These are the activations of a small neural network, seen along a few directions. Each row is one input.
Each table varies a few parts of the input and shows all the possible inputs, shuffled.
A made-up example of a description, with smaller parts first: line(4) and (point or line(9) or (values(2) and ring(5))).
Shared parts are said once, and a part with two or three values counts as separate values.

Other details of the inputs shift rows strongly along two fixed directions, in all tables alike. That doesn't count.

A family of inputs:
row 1:  12  -2  21  12 -10   9  32  17   9 -14  25  -2  17
row 2:  21 -29 -44  31 -14  27 -53 -27  16 -21  -7  34  16
row 3: -52  18  33  -8  22 -13  11  18  -3  46  22 -57 -12
row 4:   0  34  17   2 -12  -2  38  36 -16  -9  59 -59   6
row 5: -14 -60 -39   0  39   1 -62 -28  26 -32 -29  20   8
row 6:  25 -35 -32  13   8  49 -35 -52  18 -35 -18  48   1
row 7:  15 -38  -9 -28   1  45 -76 -35 -22  15  -1  40  -9
row 8: -43 -11  -4  48  -4 -29   3  89  13   5  10 -43  -7
row 9:   6  24  44  10 -46 -32  40  83  16   3  31 -31   7
row 10: -49 -49  12  43   1   1 -83  40  -8  -6  38 -58 -15
row 11:  -4  35  24   3 -56 -43  29  68 -23  14  16 -16   7
row 12: -16 -49 -24  -9  53  26 -69 -85   3 -24 -38  54 -28
row 13: -30   1   8  24  25 -18  -5 -14  26   5 -42   8   1
row 14:  29  23   5 -45  20  19  -4 -33 -18  28  -9  10   1
row 15:  24   8 -19 -32  33  47   0 -81 -18  24 -21  35  15
row 16:  23  49  20 -71  20  22  57 -54   5  26 -26  15 -21
row 17:  16 -26 -13  45 -43  -7 -80  74  -1 -13  31 -15  14
row 18:  29   2   4 -21 -30  -7  15 -39   5  10 -48  42   2
row 19: -24 -53 -18   7  26   6 -50 -13 -13  29  30 -23 -28
row 20:  -2 -33 -45  48 -66  -1 -66  30  -9  -2  37 -19  15
row 21: -41 -65 -21  12   4  -5 -78  36   0 -24  34 -52  -2
row 22: -58 -47  -9  16  -4   0 -83  43  -6  20  63 -36 -26
row 23: -18 -41 -17  19 -44  44 -63  37  -9  12  75 -44  -8
row 24:  33  37  31 -58  38  17  47 -66 -19 -11 -48  51  -6
row 25:  10  40  18 -26  12  23  72 -33  -2 -14  -2  -7  -6
row 26: -50  21  19  -9  22 -16  46  61 -11  47  29 -69 -20
row 27:  26  48  28 -26   6  -9  62  13  19 -17  -7   1 -10
row 28:  32 -37 -31   7 -15  33 -67 -38  29 -26 -42  59 -11
row 29: -20   5   0  37 -66 -21   6  66 -27   9  39 -21  22
row 30:  16  21  16   0  -7   5  66 -21  21  -2 -22  30  21
row 31: -27  35   8  -7  38 -35  52 -20  28  -2 -42  34  -9
row 32:  17  44 -13   0 -13 -14  53 -28 -15  15 -31  19  29
row 33: -53 -61 -25  -2  -3  -2 -79  45   1  16  51 -61  -1
row 34: -45 -55 -38  58 -34 -22 -62  65  -7  13   5 -34 -12
row 35:  18 -19 -19   2 -29  16   8 -62   3   6 -40  50  16
row 36: -42  30  44  24  21 -43  37  60  13   5  20 -57  -1
row 37:  38  58  30 -47  34  -1  56 -33 -18  -4 -27   7   2
row 38:  -7  44  27 -36  10  16  68 -11 -26  33  20  -1  11
row 39:  14  45  37 -34  -5  -1  53  17  -2 -11  13 -30 -20
row 40:  15  18  51 -25 -15  -3  36  29  -8  -4  27 -31  -8
row 41: -12  31  21  28 -31 -17  47  68  -6  -3  33 -12  25
row 42:   6   9   4  -9  70 -24  57 -49  10  -5 -36  23 -16
row 43:  -1  37  26  11 -10  -6  39  56 -30  -4  59 -62  18
row 44:  30 -38 -14  31 -14  10 -90  43  -6 -26  27   0   9
row 45:  26  41  -3 -33 -21 -12  49 -43  10   6 -58  35 -10
row 46:  29  19 -13  -4 -25 -19  -8  -9 -13  10 -33  21  12
row 47:  14 -48 -18   4  11  58 -59 -60 -26 -27  -9  50   6
row 48:  16 -41 -27  50 -13  24 -74  31  -9 -26  39  -3  24
row 49:   8  -7  24  -5  -8  26  24 -10  -9 -10  23 -11   6
row 50:  20  35 -10 -49  31  34  41 -81  -5  26 -12  19   5
row 51:  18   4  10  -7 -15   2 -29  30 -12 -16  41 -39 -11
row 52: -47  26  18  21 -12 -52  29  23   3  29 -18 -36   0
row 53:   6 -52 -11  -8 -11  58 -48 -43  -6  19  21  17   3
row 54: -13  21  25 -14  51 -29  69 -16 -13   5   2 -31 -25
row 55:  35  53   6 -24   7 -17  46 -18  22  -5 -36  25   5
row 56: -50  22   3  14 -17 -60  26  38   2  15   5 -18 -12
row 57:  16 -47 -59  19 -35  40 -59 -72   7 -12 -42  59   1
row 58:  35 -43 -13  -1  11  32 -72 -33  -3 -31 -27  71   1
row 59: -27  12  10  17  36 -24  44  51   9  -1  -5 -30 -11
row 60:  27  41  19 -10  -2 -23  28  41   9 -14  24 -22   1
row 61:  40 -35 -46   7  25  47 -54 -80  13 -33 -27  62  11
row 62:  36  41   3 -71  33  20  29 -76  -1  27 -29  26 -11
row 63:  10  49   7  -4 -50 -48  34  50  -5  15  16 -35   3
row 64: -37 -12   6  24  18 -29 -20  43  14 -18  28 -11 -15
row 65:  26   5   3  -8  -1   6  -7 -19   4 -12 -42  63   7
row 66:  16  56   7   9   3 -13  70   9   3   2 -11   6  33
row 67:  -1  26  52 -35 -27  -6  41  53  -8  38  54 -51  -7
row 68: -25  22 -19 -34  19 -48  58 -40  16  11 -66   9  13
row 69: -15  20   9  15  30 -47  64  10  14   9 -13 -10 -10
row 70:  13  16 -12   8  -8  18  34 -26  25 -15 -25  31   8
row 71: -29 -63 -36  57 -30 -35 -65  32 -11  10  22 -26 -17
row 72: -37 -65 -40  32  -7 -18 -78  37  28 -21   2 -15  13
row 73: -14 -52 -28   4  52  34 -48 -48  -5 -11 -46  19 -26
row 74:  13  31  18  -5  18   7  57  -7  -8 -15  -4  30  20
row 75:  43 -46  -1  -7   5  31 -50 -41  17 -26 -27  56  -2
Each input here is: line(5) and (values(5) or (values(2) and ring(5))).
Changing only the line(5) part turns row 67 into row 40. The same change can be made to row 50. Which row results? -> row 4
Start at row 30 and move only the ring(5) part, one step at a time. The first step leads to row 41. Which rows follow, in order? -> row 66, row 2, row 70
Which other rows does row 22 become when the values(5) part takes its other values? List them by row number. -> row 3, row 19, row 26, row 33
Which other rows does row 60 become when the line(5) part takes its other values? List them by row number. -> row 51, row 55, row 62, row 63
Which other rows does row 14 become when the values(2) part takes its other values? List them by row number. -> row 15
Which other rows does row 35 become when the values(2) part takes its other values? List them by row number. -> row 18
Which other rows does row 64 become when the values(5) part takes its other values? List them by row number. -> row 5, row 36, row 42, row 59

A family of inputs:
row 76:  18  -6   0   1 -11   9 -18   6   0 -10   6   7   3
row 77:  -7 -14 -10   6  -6  -4 -12  -5   6   0 -10   5  -1
row 78:  -6 -11  -1  -3   4  10 -15  -9  -3   8   0   2  -6
row 79: -10  -8  -6  11  -6 -12  -9  10  -2   3   0  -4   0
row 80:  -3 -14  -1   3   6   8 -19  -7  -2  -2  -1   3  -8
row 81:  11  -5  -4   9 -30  -2 -19  20  -3  -3   9  -1   4
row 82:  -5  -7  -2   7   6  -2 -11  11   1  -5   6 -11   0
row 83:  -9 -11  -4   7   0  -3 -10   3   8  -5  -3   2   0
row 84:  -5  -9 -13   7  -1  -4 -14  -6   1   1 -12   3   1
row 85:  17  -3  -1 -10 -13  15 -17  -6  -5   2   5   8   2
row 86:  10  -4  -8  11 -22   6  -5   1  -3  -3   2   9   9
row 87:  10  38   6 -43  41   4  58 -67   2  14 -48  29   0
row 88:  12  -8  -2  11 -13  13 -11  10  -2 -10  14   2   8
row 89:  -4 -18  -5   4   7   5 -16  -4   7  -8  -3   4  -3
row 90: -22  44  41   4  -7 -37  65  76  -2  10  39 -57  -1
row 91: -12 -13  -4  16 -13  -8 -17  18   0   3   4  -7  -3
row 92:  -3 -10  -8  -4   5   9 -15 -11  -1   7   3  -1  -5
row 93: -11 -14  -2   3  -2   1 -21  10  -8   8  16 -12  -2
row 94:  -7 -16  -5  -4   0   9 -18  -8   0   4   3  -1  -4
row 95: -20  48  35  -2  -9 -36  68  70  -5  13  46 -65  -3
row 96: -10  -7  -3  10   2  -9 -10  12   0  -2   3  -3   1
row 97: -10  -7   1  12  -1  -5 -10  13   4  -1   1  -2  -2
row 98:  -4 -12 -12   8   4   1 -17  -4   7  -4  -5   6  -2
row 99: -10  -7  -6  13  -2  -7 -16  17   2  -3   7 -10   2
row 100:  24  45   9 -28  21   4  69 -52   6  -1 -43  40  11
row 101:  13   2   0   4 -18   1 -12  15   1  -7   7   4   5
row 102:   8   3  -3 -24  29  12  16 -58   7  -3 -38  31  -6
row 103:  -4 -10 -14   7  -2  -4 -12  -7   4   2  -9   5  -2
row 104:  -2 -12  -6   2   7   6 -20  -7  -3  -3   2  -4  -3
row 105:  25  11  -5 -24  12  27  17 -59  -3   3 -29  39   7
row 106:  -4 -12  -5   9   4   0 -13  11   4  -4   9  -9  -3
row 107:  11  -7  -1   8 -16  15 -12   5  -7  -7  18  -1   5
row 108:  -7 -10   0   4   4  -1 -14   6  -6  -1  11  -9  -5
row 109:  18  77  40 -39   8 -21 103   2  -3   9  -6 -10   4
row 110:  -3 -13  -4   4  12   0 -14  -3   0  -5  -2   4  -2
What do these inputs look like to the network? -> line(5) and (values(2) or ring(5))
Changing only the line(5) part turns row 108 into row 96. The same change can be made to row 95. Which row results? -> row 98
Start at row 93 and move only the ring(5) part, one step at a time. The first step leads to row 78. Which rows follow, in order? -> row 94, row 92, row 87
Which other rows does row 85 become when the values(2) part takes its other values? List them by row number. -> row 105
Which other rows does row 88 become when the values(2) part takes its other values? List them by row number. -> row 76

A family of inputs:
row 111:   6 -19  -8   7 -17  19 -29  -1 -12  -1  19   2   7
row 112: -20 -29 -12  17   8  -7 -32   0  -3  -2   1  -9 -16
row 113:   5 -19 -14  17 -23   8 -27   4  -7  -4   8   8  11
row 114:  11 -18  -7  10 -12  23 -29   2  -2  -9  16  -3   2
row 115: -26 -23 -15  12   7  -3 -36   0   5  -2   2  -9  -4
row 116:   6 -13   1   9 -11  10 -26  22  -3  -9  29  -7   0
row 117:   1  21   8 -43  59   3  63 -88  17   4 -76  52  -6
row 118:   7 -17 -13  10 -26   5 -32   7   2   0   3   7   0
row 119:  25   1  -9 -29  12  26  -1 -65   3   5 -37  44  -5
row 120:  -4  54  16 -33  56 -13  88 -55   9  20 -59  26  -3
row 121:   9 -17   0   1 -10  14 -38   6  -8  -6  11   0  -1
row 122:   8 -17  -6  11 -16   2 -36  11  -2  -9   0   6   3
row 123: -15 -29 -18   6  14  -5 -36   4   1   3   3 -13  -5
row 124:  -2  50  31   1 -14 -34  67  60   1   1  30 -34   7
row 125: -11  73  45   4 -28 -46 103  92  -1   9  48 -71  12
What do these inputs look like to the network? -> values(5) or (values(2) and ring(5))
Which other rows does row 121 become when the values(2) part takes its other values? List them by row number. -> row 122
Which other rows belong to the same alternative as row 115? List them by row number. -> row 112, row 117, row 120, row 123
